These are the activations of a small neural network, seen along a few directions. Each row is one input.
In each table, some parts of the input vary, and every possible input appears once, in random order.
A made-up example of a description, with smaller parts first: one of 4 places along a line, together with either a single point or one of 9 places around a ring or (one of 2 separate values, together with one of 8 places around a ring).
Shared parts are said once, and a part with two or three values counts as separate values.
(in the rows, 128 means zero)

Other details of the inputs shift rows strongly along two fixed directions, in all tables alike. That doesn't count.

A family of inputs:
x1: [ 77 153 106 142 140 130 147 179 129 104 164 160  83 147]
x2: [120 190 146 119 185  60 115 107  34 206 113  62 133 132]
x3: [172  81 137 131  92 144 124 105 151 111 102 123 167 105]
x4: [116 123 119 110 152 151 129 152 162 111 160 132 109 130]
x5: [ 96 142 133 105 175 137 132 181 156 107 173 152  93 152]
x6: [174  94 133 131  85 151 109  78 173 120  91 147 157 116]
x7: [191  82 148 137  65 148 103  70 161 123  77 141 169 116]
x8: [ 63 160 100 134 154 127 158 173 132 105 169 161  81 148]
x9: [140 105 135 122 137 124 138 154 148 103 130 139 137 119]
x10: [152 171 172 130 136  82  94  77  35 202  81  73 161 133]
x11: [153 109 136 135 120 144 122 100 158 111 108 138 155 121]
x12: [175  84 134 141  88 152 115  78 154 119  96 116 174 104]
x13: [104 189 143 110 199  65 120 134  31 203 136  60 117 138]
x14: [139 181 151 116 140  82  93  71  49 220 100  69 138 137]
x15: [183  85 152 139  77 148 114  87 148 113  89 132 178 107]
x16: [165  89 111 163  36 152 128  90 135 112  85 137 153 101]
x17: [113 117 116 106 149 151 126 152 165 117 167 141 103 136]
x18: [107 116 105 141  94 147 148 148 136 106 136 148 110 120]
x19: [124 110 127 111 135 151 128 158 161 109 159 138 119 130]
x20: [179  76 115 174  19 153 126  47 140 115  54 129 172  88]
x21: [187  79 147 132  65 153 105  84 159 122  91 144 165 111]
x22: [150  95 123 161  49 147 137 101 137 105  89 151 145 109]
x23: [145 103 136 121 114 145 121 125 146 113 128 122 147 119]
x24: [115 123 120 119 167 137 143 158 167  97 151 151 123 137]
x25: [174  74 133 136  97 135 132 113 154 112 100 126 167  99]
x26: [165 163 159 134 121  88  94  43  44 209  68  58 173 119]
x27: [103 127 105 141 105 139 144 163 138  98 149 162 101 132]
x28: [149 176 154 128 147  75 105  67  34 213  84  57 161 127]
x29: [157 100 137 132 127 125 130 126 147 106 104 138 152 117]
x30: [117 200 152 113 170  75 103  97  39 218 119  64 123 143]
x31: [123 114 130 119 155 137 138 163 162  94 144 150 126 138]
x32: [134 109 130 109 117 144 119 139 154 125 145 134 122 130]
x33: [107 137 137 105 159 137 132 176 145 116 170 144 102 144]
x34: [ 54 230 112 125 185  72 133 152  19 198 160  86  72 164]
x35: [ 86 141 115 145 124 134 148 160 131 104 145 159  95 140]
x36: [ 97 132 115 107 182 134 142 175 149 109 173 127 104 136]
x37: [115 115  92 148  96 147 142 133 145 102 137 146 110 122]
x38: [ 73 148  93 133 141 135 158 160 139 105 162 151  83 139]
x39: [100 145 124 109 174 134 132 163 159 116 168 149 100 147]
x40: [ 94 140 118 112 200 116 151 184 152 103 171 147 101 143]
x41: [ 75 154  93 138 147 129 153 173 139 100 169 164  80 148]
x42: [116 116 131 111 158 139 144 180 159  92 160 149 116 134]
Description of these inputs: one of 6 places around a ring, together with either one of 2 separate values or one of 5 places along a line.
- Changing only the place on the ring of 6 turns x42 into x31. The same change can be made to x21. Which row results? => x7
- Changing only the place on the ring of 6 turns x10 into x11. The same change can be made to x29. Which row results? => x40
- Which other rows does x30 become when the place on the line of 5 takes its other values? List them by row number. => x2, x14, x26, x28
- Which other rows does x16 become when the choice among 2 separate values takes its other values? List them by row number. => x18
- Which other rows does x35 become when the choice among 2 separate values takes its other values? List them by row number. => x1

A family of inputs:
x43: [131 132 127 122 151 117 126 130 116 142 131 103 134 125]
x44: [122 142 146 126 118 129 121 126 108 139 129 123 125 140]
x45: [130 144 141 129 122 122 117 123 111 142 123 131 123 136]
x46: [128 143 135 127 154 118 124 125 115 132 125 115 140 135]
x47: [125 147 133 127 130 129 115 114 116 142 128 123 126 142]
x48: [120 145 128 122 139 113 118 122 120 155 127 129 111 138]
x49: [118 153 133 122 138 122 116 115 120 150 126 133 117 138]
x50: [132 143 143 126 148 112 127 134 108 133 123 125 137 130]
x51: [131 125 141 122 139 121 131 138 106 139 130 106 132 121]
x52: [112 112 103 112 136 154 138 155 186 104 163 159 101 133]
x53: [ 95 129  89 145 117 135 161 161 135  98 145 153 100 126]
x54: [126 149 134 130 130 119 116 121 116 148 128 131 125 140]
x55: [136 142 137 129 152 112 125 127 114 137 119 124 140 131]
x56: [129 133 129 120 153 114 129 119 121 147 129 103 132 124]
x57: [122 104 113 115 149 138 145 175 171  88 160 148 117 125]
x58: [150 117 113 169  61 118 141  85 107 126  72 132 147 108]
x59: [156  75 123 131  72 162 131 126 181  93 123 157 138 112]
x60: [120 145 129 124 131 131 116 116 116 148 139 114 125 138]
x61: [127 143 146 126 116 122 121 130 109 142 124 132 125 137]
x62: [133 127 145 124 139 108 130 143 105 136 121 125 133 126]
x63: [193  85 146 146  38 147 106  56 123 144  66 112 177  98]
x64: [127 136 130 123 150 121 125 122 118 135 129 104 140 130]
x65: [ 97 151 106 153 117 118 146 124  91 130 129 122 114 129]
x66: [171 108 146 146  70 141 106  69 126 133  85 125 163 117]
x67: [158  78  99 171  41 156 145  86 155  91  82 148 158  96]
x68: [128 141 137 126 155 117 125 111 119 137 118 113 138 132]
x69: [107 113 107 115 139 160 134 150 182 105 164 149 101 132]
x70: [123 139 142 122 123 115 123 140 104 147 130 130 113 138]
x71: [118 151 133 123 136 129 117 108 121 146 128 123 121 141]
x72: [121 107 113 121 160 134 143 171 174  90 152 158 117 131]
x73: [125 139 138 123 148 121 124 129 108 135 133 106 138 127]
x74: [122 138 142 121 114 133 119 121 106 144 132 114 128 132]
x75: [ 98 155 110 155 118 109 147 134  97 126 121 134 109 128]
x76: [122 106 106 115 156 139 146 171 177  91 160 148 117 127]
x77: [125 131 145 125 140 125 128 132 106 135 127 105 138 126]
x78: [104 149 112 159 112 117 144 120  93 128 117 127 116 127]
x79: [125 139 135 123 121 132 115 115 110 141 133 114 126 133]
x80: [113 112 110 115 132 149 135 169 170  98 166 156  98 133]
x81: [115 110 108 111 162 137 148 164 180  97 160 148 113 127]
x82: [124 135 130 121 123 129 116 126 112 146 137 114 118 129]
x83: [128 143 128 126 131 116 117 127 114 152 127 129 116 139]
x84: [130 138 151 127 141 114 129 139 105 134 119 123 138 129]
x85: [158  82 108 132  86 161 125 118 190  96 124 156 136 116]
x86: [128 139 134 125 125 116 116 132 110 146 127 131 117 134]
x87: [118 146 128 119 131 133 116 106 122 149 131 114 124 136]
x88: [126 138 124 122 128 130 115 122 117 150 135 113 120 131]
x89: [130 143 139 125 156 109 127 116 117 143 116 122 137 129]
x90: [117 106 116 118 153 145 143 171 168  90 164 141 117 124]
x91: [119 108 119 118 155 133 144 177 167  87 154 158 115 130]
x92: [129 138 141 127 147 123 125 130 113 124 125 118 138 131]
x93: [193  48 130 144  58 160 132 102 187  86  85 146 180  90]
x94: [132 134 133 121 156 104 129 121 117 146 116 121 131 128]
x95: [126 137 149 126 143 123 127 135 105 129 125 118 137 130]
x96: [123 138 132 121 155 121 127 115 124 138 129 106 135 128]
- Changing only one part turns x76 into x55. The same change can be made to x57. Which row results? => x50
- Changing only one part turns x83 into x47. The same change can be made to x48. Which row results? => x71
- What is each input in this table made of? => one of 6 places around a ring, together with either a single point or (one of 2 separate values, together with one of 4 places along a line)
- Which other rows does x45 become when the choice among 2 separate values takes its other values? List them by row number. => x50
- List by row number the other rows that have the place on the ring of 6 in common with x77. => x60, x64, x65, x73, x74, x79, x87, x96
- A walk changes only the place on the line of 4. It starts at x62 and steps to x91. List the rest of the walk in order. => x72, x94
- Which other rows does x56 become when the choice among 2 separate values takes its other values? List them by row number. => x69
- Which other rows does x69 become when the place on the line of 4 takes its other values? List them by row number. => x63, x82, x88

A family of inputs:
x97: [166  78 103 188  23 144 150  87 145  79  64 158 166  88]
x98: [192 114 169 127  83 103  99  70  72 185  71  73 179 103]
x99: [118  97 106 132 158 149 157 175 188  57 152 164 127 123]
x100: [117  91  98 154  62 167 151 142 153  83 134 157 118 111]
x101: [125 166 121 157  58 113 109  72  51 186  90 103 118 132]
x102: [127  98 133 113 133 156 138 176 198  78 156 186 112 137]
x103: [132 151 154 119 143 106 112 106  67 174 119  71 144 125]
x104: [143 142 158 120 134 103 108 105  67 177 113  73 147 123]
x105: [127  97 109 118 119 181 124 136 210  83 160 165 117 133]
x106: [ 66 195 131  96 237  70 150 220  65 158 188 111  78 159]
x107: [122 101 107 135 149 149 158 160 184  58 142 157 136 121]
x108: [122  95 109 132 155 144 154 178 185  63 150 162 126 123]
x109: [145 160 150 109 123 102  91 101  81 197 120  98 128 139]
x110: [ 38 196 135  73 251  95 141 240  78 156 229 102  52 170]
x111: [ 55 210 145 103 221  99 133 175  75 156 180 115  82 173]
x112: [127  95 132 118 134 163 136 168 201  71 152 186 118 136]
x113: [182 133 173 145  90 106  93  51  78 177  55  99 180 118]
x114: [191 122 154 148  98  87 112  67  68 171  51  86 190 103]
x115: [139 161 146 119 127 110  90  88  82 190 117  91 133 139]
x116: [136 154 134 117 146  83 119 110  80 189 111  95 127 129]
x117: [136 144 130 171  49 113 123  73  72 152  73 128 140 125]
x118: [120  90 118 118 135 176 146 156 193  69 162 143 131 120]
x119: [ 58 195  98 141 145  95 149 155  61 163 150 120  68 144]
x120: [ 64 191 118  94 224  84 138 187  87 170 184 110  70 158]
x121: [158  79 108 138 105 150 132 106 190  97 109 149 146 108]
x122: [132  94 115 111 118 171 121 149 208  89 161 170 112 134]
x123: [172 135 138 147  99 103 111  34  85 181  59  80 176 107]
x124: [123 105 110 119 119 180 127 129 205  85 158 160 121 134]
x125: [192  56 140 154  56 176 119  72 205  72  73 168 183 103]
x126: [116  95  96 125 146 159 151 151 208  75 155 164 114 123]
- Changing only one part turns x104 into x108. The same change can be made to x118. Which row results? => x107
- What is each input in this table made of? => one of 5 separate values, together with either a single point or one of 5 places along a line
- Which other rows does x100 become when the choice among 5 separate values takes its other values? List them by row number. => x97, x101, x117, x119

A family of inputs:
x127: [125 164 141 129 150  80 125 121  51 178 111  85 133 128]
x128: [120 177 134 139 158  78 126 102  52 179 102  83 138 131]
x129: [130 172 156 131 146  77 117 120  41 183 105  85 137 132]
x130: [190  75 148 151  63 142 121  92 144 106  74 137 182 101]
x131: [ 99 109 109 104 166 164 141 189 210  75 190 177  91 146]
x132: [178  73 126 131  78 162 115  90 188 106 103 143 160 109]
x133: [ 96 113 103 106 170 167 142 183 212  73 189 174  92 145]
x134: [128 173 148 115 152  96 104  92  71 195 115  83 132 136]
x135: [130 168 143 116 148  97 103  96  71 193 118  81 132 135]
x136: [180  75 138 129  77 164 114  93 185 105 102 145 161 111]
x137: [101 108 117 101 162 168 137 194 206  73 192 177  92 148]
x138: [100 109 125  98 159 169 134 199 200  75 195 175  94 149]
x139: [ 79 189 105 156  86 104 133 119  40 173 125 116  84 141]
x140: [176  82 128 152  81 135 132  94 154 103  81 140 171 101]
x141: [ 90 109  96 121 172 153 167 197 195  59 178 172  98 132]
x142: [178  82 116 159  77 139 134  73 153 102  72 126 179  95]
x143: [118 173 133 136 159  81 129 102  55 176 104  81 136 129]
x144: [194  76 143 136  59 157 101  71 162 123  85 128 173 103]
x145: [167  73 124 147  86 146 139 109 171  89  93 148 162 101]
x146: [128 159 158 125 140  88 119 131  48 175 116  87 136 130]
x147: [176  76 148 124  77 166 111  99 179 106 108 145 160 114]
x148: [131 117  98 179  20 150 135  84 125 114  89 159 124 116]
x149: [122 171 137 120 154  99 106  91  74 190 119  79 130 136]
x150: [ 56 166 130  98 214 115 155 235 116 112 208 141  70 159]
x151: [ 57 167 122 100 215 110 156 227 115 114 201 139  69 155]
x152: [124 178 143 121 158  95 104  86  68 192 113  83 132 141]
x153: [158  86 114 147 100 144 143 115 175  82 103 151 158 106]
x154: [133 161 163 107 139 105  98 116  67 188 129  87 130 141]
x155: [ 49 176 109  91 229 126 142 195 143 123 212 135  63 164]
x156: [117 177 150 106 165  92 106 115  68 197 131  87 118 145]
x157: [ 97 100 108 118 159 153 160 210 188  60 182 173  98 132]
x158: [129 116  99 179  18 152 136  82 125 117  88 156 124 114]
x159: [168  74 115 151  86 150 139 101 171  87  92 143 166  98]
- What is each input in this table made of? => one of 3 separate values, together with either a single point or (one of 2 separate values, together with one of 5 places along a line)
- Changing only the choice among 3 separate values turns x156 into x131. The same change can be made to x147. Which row results? => x138
